These are the activations of a small network on made-up records, seen along a few directions, one row for each record.
Each row is followed by the record's values for the fields K, N, H, B, G, W.
A field that a record lacks is left out.
The largest differences between rows may come from other fields.
In the rows, zero is written as 500.
Strong random noise was added to every row along 4 fixed directions; ignore it. To show where, here is one row again and again, with new noise each time:
[433 620 492 723 601 441 547 532 422 535 527 436 432 375 556 576 395 416
 700 507 578 497 441 413 539]
[502 462 475 568 449 417 614 465 513 394 526 393 549 564 558 557 441 561
 516 443 479 530 496 613 537]
[440 356 360 463 520 401 601 531 554 307 617 443 550 536 564 436 560 500
 527 467 506 522 462 457 580]
[394 433 412 539 622 415 549 565 549 464 552 479 482 412 564 438 574 390
 583 460 550 509 474 348 522]
[340 321 376 426 698 399 520 612 651 495 540 536 487 374 565 329 725 309
 515 416 553 514 506 233 476]
[467 606 485 718 492 444 592 483 419 438 507 385 472 464 602 598 379 494
 668 505 530 499 463 568 564]

[478 710 476 656 268 484 672 534 421 330 440 262 396 353 654 529 492 522
 715 641 428 473 473 595 543]  K: k2 / N: n2 / H: h1 / B: b1 / G: g3 / W: w2
[371 497 394 518 575 477 574 524 439 474 657 527 499 357 491 459 457 475
 591 649 535 458 438 268 675]  K: k2 / N: n2 / H: h2 / B: b1 / G: g3 / W: w1
[406 580 488 619 247 558 653 460 528 370 290 336 444 405 724 477 531 460
 642 548 409 420 598 700 543]  K: k2 / N: n2 / H: h1 / B: b1 / G: g3 / W: w1
[478 535 330 534 546 474 331 618 298 313 718 614 456 458 446 376 415 449
 809 650 665 447 355 406 545]  K: k1 / N: n1 / H: h2 / B: b2
[439 581 582 571 289 416 602 467 493 466 461 477 535 568 403 447 449 636
 604 520 472 480 567 758 459]  K: k2 / N: n2 / H: h1 / G: g1 / W: w1
[555 505 662 337 520 574 349 445 669 537 368 426 425 476 441 725 547 622
 424 400 426 558 408 452 313]  K: k1 / N: n2 / H: h2 / G: g2 / W: w3
[550 573 537 610 500 487 611 477 554 818 391 475 510 430 454 547 465 474
 408 411 484 534 573 550 499]  K: k2 / N: n2 / H: h1 / B: b1
[554 437 478 353 543 489 392 531 536 438 576 578 583 579 522 488 516 585
 387 478 546 485 514 537 548]  K: k1 / N: n2 / H: h2 / B: b2
[499 522 514 499 342 568 408 456 530 242 353 373 472 584 695 574 511 599
 546 503 481 508 559 758 511]  K: k1 / N: n2 / H: h2 / B: b2
[560 438 537 386 425 505 463 473 510 577 424 528 630 629 374 388 532 535
 358 345 500 497 613 646 412]  K: k1 / N: n1 / H: h1 / B: b2
[494 554 428 568 564 401 663 486 423 470 593 478 511 562 556 490 433 519
 421 554 489 435 519 479 637]  K: k2 / N: n2 / H: h2 / B: b2
[424 494 610 537 483 525 428 469 445 525 466 539 434 475 403 517 523 454
 669 430 421 516 490 456 354]  K: k2 / N: n1 / H: h2 / G: g3 / W: w1
[502 605 544 594 595 521 641 576 405 562 675 495 418 411 395 563 268 452
 553 589 574 551 406 354 565]  K: k2 / N: n2 / B: b2
[457 463 398 523 427 492 469 562 459 269 542 496 371 480 594 534 490 464
 601 666 548 433 426 437 585]  K: k2 / N: n2 / H: h2 / B: b2 / G: g1 / W: w1
[582 281 443 141 524 500 350 512 639 336 680 678 620 643 229 518 558 697
 361 515 525 529 421 378 423]  K: k1 / N: n2 / H: h2 / G: g1 / W: w3
[573 473 337 375 581 432 579 440 446 373 731 511 608 629 414 577 391 679
 525 587 502 556 404 416 685]  K: k1 / N: n2 / H: h2 / B: b1
[455 494 294 564 482 451 631 483 446 306 582 439 503 560 673 380 600 399
 677 647 493 396 496 577 704]  K: k2 / N: n2 / H: h1 / B: b2
[514 261 477 177 373 537 585 528 656 200 592 313 587 678 464 402 595 628
 438 487 415 603 398 477 543]  K: k2 / N: n1 / H: h1 / B: b2
[599 473 491 537 279 521 531 373 432 254 560 441 550 726 500 663 336 756
 468 579 512 471 524 667 579]  K: k2 / N: n2 / H: h2 / B: b1 / G: g1 / W: w1
[524 669 544 524 499 494 409 548 398 553 493 529 426 523 360 501 499 488
 602 467 552 488 518 570 468]  K: k1 / N: n2 / H: h1 / B: b2
[542 661 549 514 398 639 373 586 470 461 437 462 408 455 463 634 452 522
 671 502 452 475 423 517 532]  K: k1 / N: n2 / H: h1 / B: b2 / G: g2 / W: w3
[440 480 416 484 471 476 608 564 531 377 558 350 469 487 651 514 426 479
 531 561 400 472 441 504 579]  K: k2 / N: n2 / H: h2 / B: b2
[422 508 526 559 661 500 558 593 419 607 516 586 395 429 445 359 622 329
 596 496 617 529 469 346 445]  K: k2 / N: n1 / B: b2
[548 455 563 495 593 545 593 364 736 608 219 367 418 444 734 673 567 479
 223 404 373 539 573 406 464]  K: k2 / N: n2 / H: h2 / B: b1
[691 493 595 555 403 448 565 433 446 531 513 489 607 636 464 678 281 686
 324 400 422 479 441 698 460]  K: k2 / N: n1 / H: h2 / B: b2 / G: g2 / W: w2
[398 615 609 710 524 441 505 483 412 728 469 491 555 391 522 475 513 384
 640 467 461 486 601 634 444]  K: k2 / N: n2 / H: h2 / B: b2 / G: g3 / W: w2
[514 771 615 784 383 514 506 421 345 702 420 453 413 436 548 680 269 592
 663 580 472 479 549 573 562]  K: k2 / N: n2 / H: h2 / B: b1 / G: g1 / W: w1
[630 353 552 300 589 542 459 480 609 677 508 592 504 472 350 496 444 595
 321 479 451 616 503 352 378]  K: k1 / N: n1 / H: h2 / B: b1
[387 399 464 550 382 601 566 486 566 344 232 418 454 428 890 429 763 293
 594 509 445 437 564 548 581]  K: k2 / N: n1 / H: h1 / B: b2 / G: g3 / W: w1
[527 477 408 501 361 641 344 521 483 172 430 432 416 542 689 587 592 536
 596 616 479 482 508 654 559]  K: k1 / N: n2 / H: h2 / B: b2 / G: g2 / W: w3
[482 447 491 557 503 515 489 448 459 499 494 559 483 558 390 651 454 551
 502 422 485 463 426 529 549]  K: k2 / N: n2 / G: g1 / W: w1
[612 411 573 345 403 452 459 455 489 487 620 511 662 689 326 557 378 639
 380 396 518 585 586 715 390]  K: k1 / N: n2 / H: h2 / B: b2
[433 495 430 587 499 490 618 525 442 380 503 392 574 505 647 485 461 499
 555 600 501 461 531 602 664]  K: k2 / N: n2 / H: h2 / B: b2
[323 495 481 520 654 463 430 608 553 646 490 479 390 313 442 302 683 259
 592 487 609 439 527 353 329]  K: k2 / N: n2 / B: b2
[618 406 529 415 569 428 679 344 677 626 533 457 597 607 435 662 368 631
 216 452 379 598 444 535 531]  K: k2 / N: n2 / H: h2

Here are new rows. What are their fields?
[496 537 414 635 558 577 521 503 455 395 525 535 375 457 740 546 432 362
 607 607 503 493 441 340 654]  K: k2 / N: n1 / H: h2 / B: b2
[636 647 731 508 432 477 612 551 526 703 468 265 444 383 230 598 213 541
 479 511 463 635 383 406 423]  K: k2 / N: n1 / H: h1 / B: b2
[487 320 341 390 596 439 711 399 716 415 458 428 564 552 732 491 603 471
 188 502 404 507 522 430 675]  K: k2 / N: n2 / H: h2 / B: b2
[583 383 548 407 766 377 445 542 493 748 726 706 609 582 137 482 399 568
 344 489 633 591 388 207 549]  K: k2 / N: n1 / H: h2 / B: b2
[595 472 574 403 567 408 530 580 460 657 692 505 576 606 150 643 243 611
 361 509 463 584 436 427 451]  K: k2 / N: n2 / H: h2 / B: b2
[506 433 461 502 368 497 546 471 545 586 298 455 544 533 657 419 676 476
 456 374 477 473 736 825 354]  K: k1 / N: n2 / B: b1
[518 561 487 548 532 485 548 433 502 560 524 563 609 635 667 528 475 482
 381 467 487 446 577 576 578]  K: k2 / N: n2 / H: h2 / B: b2
[566 583 528 544 398 474 583 511 514 380 467 352 430 419 543 583 502 474
 573 588 442 499 458 452 581]  K: k2 / N: n2 / H: h1 / B: b2 / G: g3 / W: w2
[495 564 550 394 648 445 510 543 536 615 640 510 446 377 291 576 317 533
 538 534 514 628 403 293 461]  K: k1 / N: n2 / H: h2
[513 390 513 524 347 463 506 335 591 397 289 368 576 658 750 417 711 498
 311 400 379 414 749 904 425]  K: k2 / N: n2 / H: h2 / B: b2
[570 599 615 538 394 429 559 474 396 628 720 477 531 594 166 414 333 575
 482 421 518 566 476 661 480]  K: k2 / N: n2 / H: h1 / B: b2
[567 414 349 354 438 527 421 506 398 308 667 498 472 604 495 637 446 662
 627 576 500 460 385 331 615]  K: k1 / N: n2 / H: h2 / B: b1 / G: g1 / W: w1
[483 448 454 557 493 557 214 529 431 298 463 706 483 593 575 453 710 513
 709 541 631 344 566 698 446]  K: k1 / N: n2 / H: h2 / B: b2 / G: g1 / W: w3
[550 543 515 408 343 480 534 549 388 194 562 394 491 513 387 496 460 651
 665 619 437 568 386 545 534]  K: k1 / N: n1 / H: h1 / B: b2 / G: g3 / W: w2
[468 382 435 416 584 414 610 542 602 603 533 565 489 478 509 363 600 468
 374 392 527 489 459 353 456]  K: k2 / N: n1 / B: b1
[539 650 645 601 451 517 494 440 595 698 263 444 380 386 587 525 529 382
 540 440 457 519 582 658 467]  K: k1 / N: n2 / H: h1 / B: b2
[485 319 480 404 605 474 584 563 516 656 663 608 530 528 321 346 597 553
 345 398 604 540 601 362 460]  K: k2 / N: n2 / B: b1
